These are the activations of a small neural network, seen along a few directions. Each row is one input.
Each table varies a few parts of the input and shows all the possible inputs, shuffled.
A made-up example of a description, with smaller parts first: ring(5) and (point or (values(2) and line(4)) or line(11)).
Shared parts are said once, and a part with two or three values counts as separate values.
In the rows, 128 means zero.

Other details of the inputs vary at random and push rows far along two fixed directions, the same in every table; ignore that.

Table:
R1: [101 116 114 122  95 119 193 133 151 155 103  97 140 126 123]
R2: [154 144 168 128 128 139 137  92 125  48 125  75 122 142 129]
R3: [ 81 103 135 161 104 112 180 136 128 142 108  96 146 134 107]
R4: [110 116 100 112 102 105 211 156 147 153 110 110 114 102 123]
R5: [173 143 166 104 126 126 149 102 124  59 138  80  93  99 138]
R6: [ 79 110  96 157 129 139 100 152 132 199 129 192 155 153 127]
R7: [144 141 147 137 159 149  55 121 110 115 156 170 112 135 142]
R8: [165 133 137 139 177 119  51 132 101 130 143 178 107 123 135]
R9: [ 89 114  87 134 119 141 102 141 141 200 136 200 176 146 141]
R10: [108 117  96 110  99 108 209 156 151 155 110 106 109 107 129]
R11: [110 102 109 161 116  95 180 149 130 145  84  95 134 142 108]
R12: [162 147 180 114 128 132 137  88 124  64 134  69 121 123 136]
R13: [ 96 115  60 125 115 141 100 165 134 193 139 200 165 124 116]
R14: [175 166 114  75 170 153  66 137 128 137 158 194  82 114 157]
R15: [105  91 117 166 112  86 175 147 128 154  97  91 126 127 117]
R16: [164 137 173 118 120 129 138  92 125  56 141  70 110 117 147]
R17: [144 154 151 123 162 156  51 102 116 116 155 173 142 143 137]
R18: [167 147 164 115 123 138 142  95 126  49 127  76 121 133 137]
R19: [144 150 151 131 164 154  50 117 115 127 147 168 116 147 136]
R20: [168 148 170 100 129 128 146 100 121  62 135  78  98 102 133]
R21: [ 99 118 116 124  98 117 196 134 146 152 106  99 146 119 117]
R22: [ 97 131  68 103 137 131 122 173 138 215 132 222 140 116 128]
R23: [100 103  83 158 144 112  94 161 125 215 116 193 145 145 126]
R24: [ 85  95 114 164  95 118 165 147 130 134 114  84 146 134  97]
R25: [171 134 171 135 149 106 125 109 115  88 112  65  85 129 126]
R26: [ 84 109 130 149  96 121 177 118 145 145 106  90 161 150 117]
R27: [ 83 100 125 156  91 116 179 124 141 135 115  96 157 138 122]
R28: [172 173 122  75 176 152  67 136 123 137 154 195  93 112 146]
R29: [170 135 173 137 152 103 127 110 109  84 115  67  92 122 121]
R30: [ 78 106  80 152 115 142  89 149 129 178 139 185 184 146 111]
R31: [ 83 108 135 160 106 116 179 134 134 148 104  92 147 141 107]
R32: [109 125 102 104 104 113 206 152 155 164 101  99 112 118 124]
R33: [111 114  82 112  93 113 195 165 143 146 114  95 117 107 106]
R34: [ 99  97  71 162 135 112  87 172 118 199 122 181 153 135 105]
R35: [144 139 150 138 162 145  59 122 107 113 155 174 117 130 135]
R36: [145 143 148 128 156 149  56 106 113 106 161 177 136 132 141]
R37: [161 138 141 135 179 121  49 129  98 133 141 176 111 126 130]
R38: [179 175 105  76 171 158  71 143 125 121 148 202  92 123 147]
R39: [164 136 176 119 122 125 141  92 121  55 140  74 115 113 140]
R40: [173 146 162  98 126 134 144  99 131  68 134  73  88 111 145]
R41: [170 165 118  95 160 162  65 124 122 110 148 193 119 130 145]
R42: [ 89 108 120 160 103 122 183 140 136 133  97  98 146 150 109]
R43: [152 137 176 127 125 135 131  86 126  61 136  67 112 135 138]
R44: [ 74 114 100 148 126 136 102 138 129 188 134 199 185 146 121]
R45: [ 94 110 125 137  91 119 183 122 148 149 107  92 161 140 126]
R46: [157 142 125 116 143 154  46 119 112 104 165 164 139 126 134]
R47: [159 141 180 115 125 128 139  90 118  58 137  72 120 116 135]
R48: [100 108 108 128  90 114 195 138 147 146 113 103 136 114 128]
Each input here is: line(6) and (values(2) or ring(6)).
The inputs of R32 and R19 match in every part but the line(6) part. If R14 is changed in the same way as R32 into R19, which row does it become?
Answer: R6
Which other rows does R13 become when the values(2) part takes its other values? List them by row number.
Answer: R41
A walk changes only the ring(6) part. It starts at R15 and steps to R8. List the rest of the walk in order.
Answer: R37, R29, R25, R23
Which other rows does R38 become when the values(2) part takes its other values? List them by row number.
Answer: R33
Which other rows does R31 become when the line(6) part takes its other values? List them by row number.
Answer: R12, R17, R21, R28, R29
Which other rows agree with R26 in the line(6) part? List them by row number.
Answer: R2, R17, R27, R30, R36, R43, R44

Table:
R49: [114 109  74 138 145 109  93 177 119 198 132 189 121 115 116]
R50: [157 151 163 122 185 130  58 111 114 146 143 176  97 133 153]
R51: [157 119 175 150 126 120 107  96 106  56 144  74 119 120 129]
R52: [ 96  98 124 148  84 114 167 115 132 120 127  99 182 121 119]
R53: [177 150 137  79 115 140 143 119 130  62 148  83  89  90 133]
R54: [118 118  65 107 123 123 113 161 132 185 142 205 153 101 131]
R55: [100 110 113 167 107 127 157 133 133 121  92  85 161 172  98]
R56: [ 88 136 129 110  98 142 203 121 160 143 111 110 140 142 136]
R57: [104 110 144 143 115 101 185 122 141 163 104 107 130 127 139]
R58: [120  98  99 137 106  93 176 159 129 146 115 102 115 100 117]
R59: [171 166 175 114 157 136 140  98 133  83  96  79  91 161 139]
R60: [177 136 155 127 153 108 126 135 106  79 125  79  63 104 117]
R61: [ 91  93 138 183 111 106 151 134 117 132 108  89 148 141 101]
R62: [160 147 199 132 162 115 136  99 117  96 114  84  78 130 139]
R63: [126 122  82 131 115 115 177 166 139 138  85  94 116 144 100]
R64: [103 134  54 100 117 157 116 172 143 173 143 203 140 123 121]
R65: [ 96 130 136 107  94 132 200 115 158 153 115 108 149 128 143]
R66: [138 155 131 115 140 183  48 110 120  85 173 176 145 142 134]
R67: [149 129 148 151 165 135  26 115  97 112 160 163 126 134 128]
R68: [162 162 157  91 164 143  76  95 126 131 155 191 130 120 168]
R69: [ 85 118  91 134 105 159  90 134 135 166 154 192 194 137 126]
The inputs of R62 and R60 match in every part but one. If R56 is changed in the same way as R62 into R60, which row does it become?
Answer: R64
What do these inputs look like to the network?
Answer: values(3) and (point or line(6))
A walk changes only the line(6) part. It starts at R61 and steps to R67. List the rest of the walk in order.
Answer: R51, R52, R69, R66
Which other rows does R52 become when the values(3) part takes its other values? List them by row number.
Answer: R54, R68
